Small tables with named rows and columns. After each table, cells are looked up by row and column.

mitiluf
|  | pimesu | depita | gel | foma | pes | regod |
|---|---|---|---|---|---|---|
| seruge | 831 | 974 | 8135 | 8104 | 8123 | 8080 |
| gim | 865 | 861 | 819 | 1648 | 7981 | 8120 |
| mota | 856 | 1413 | 8110 | 8151 | 8124 | 8241 |
| dud | 809 | 8094 | 8074 | 8053 | 8189 | 8027 |
| feme | 1400 | 8023 | 8071 | 8111 | 8051 | 7999 |
| rutolo | 847 | 800 | 611 | 7980 | 8069 | 8083 |
| reli | 875 | 8103 | 7965 | 8057 | 8096 | 8189 |
| dap | 823 | 664 | 7743 | 8093 | 8098 | 8163 |
| bokegon | 845 | 759 | 1985 | 8061 | 8066 | 8166 |
| sopigud | 827 | 932 | 8149 | 8026 | 7982 | 8211 |

What is the pes of sopigud in mitiluf?
7982
What is the pes of mota in mitiluf?
8124
What is the gel of seruge in mitiluf?
8135
What is the gel of mota in mitiluf?
8110
What is the pimesu of reli in mitiluf?
875
What is the pes of seruge in mitiluf?
8123
What is the pimesu of bokegon in mitiluf?
845
What is the foma of feme in mitiluf?
8111
What is the regod of sopigud in mitiluf?
8211
What is the pes of reli in mitiluf?
8096
What is the regod of dap in mitiluf?
8163
What is the foma of reli in mitiluf?
8057
What is the depita of gim in mitiluf?
861
What is the regod of rutolo in mitiluf?
8083
What is the pimesu of dap in mitiluf?
823
What is the pimesu of seruge in mitiluf?
831
What is the foma of dud in mitiluf?
8053
Row with the largest depita: reli

minod =
           nev    mar
mogudo   42197  74169
zutesin  37289  68253
vub      35404  66464
seg      20193  49270
mav      26742  56414
galo     37938  69640
kegud    37157  68371
sem      44250  76149

mar of kegud: 68371
nev of galo: 37938
nev of mogudo: 42197
mar of mav: 56414
nev of seg: 20193
nev of zutesin: 37289
mar of mogudo: 74169
mar of zutesin: 68253
nev of vub: 35404
nev of mav: 26742

gam =
|  | zefod | monifi | fot | kes | bol | leralik |
|---|---|---|---|---|---|---|
| mukufip | 160 | 153 | 170 | 162 | 203 | 158 |
| sar | 175 | 160 | 162 | 163 | 61 | 167 |
| puzadu | 163 | 152 | 168 | 163 | 175 | 159 |
| vazos | 172 | 168 | 157 | 162 | 95 | 160 |

What is the bol of vazos in gam?
95
What is the zefod of mukufip in gam?
160
What is the bol of sar in gam?
61
What is the monifi of mukufip in gam?
153
What is the kes of sar in gam?
163
What is the kes of puzadu in gam?
163
What is the monifi of sar in gam?
160
What is the zefod of puzadu in gam?
163
What is the monifi of puzadu in gam?
152
Which row has the largest zefod? sar

Table lalop
,kem,kibeda,poteb,reze,zuvoli
tofir,-1.3,-5.1,2.6,3.9,-3.1
guv,2.5,1.1,3.2,0.2,3.2
gon,-4.9,-1.6,-0.4,-0.8,-2.9
tas,-6.1,3.2,-0.1,6.0,-2.4

What is the reze of tas in lalop?
6.0
What is the kem of gon in lalop?
-4.9
What is the reze of tofir in lalop?
3.9
What is the zuvoli of tas in lalop?
-2.4
What is the kibeda of tas in lalop?
3.2
What is the poteb of guv in lalop?
3.2
What is the zuvoli of tofir in lalop?
-3.1
What is the poteb of tas in lalop?
-0.1
What is the zuvoli of gon in lalop?
-2.9
What is the kem of guv in lalop?
2.5
What is the kem of tofir in lalop?
-1.3
What is the reze of gon in lalop?
-0.8
What is the poteb of tofir in lalop?
2.6
What is the reze of guv in lalop?
0.2
What is the kibeda of guv in lalop?
1.1
What is the kem of tas in lalop?
-6.1

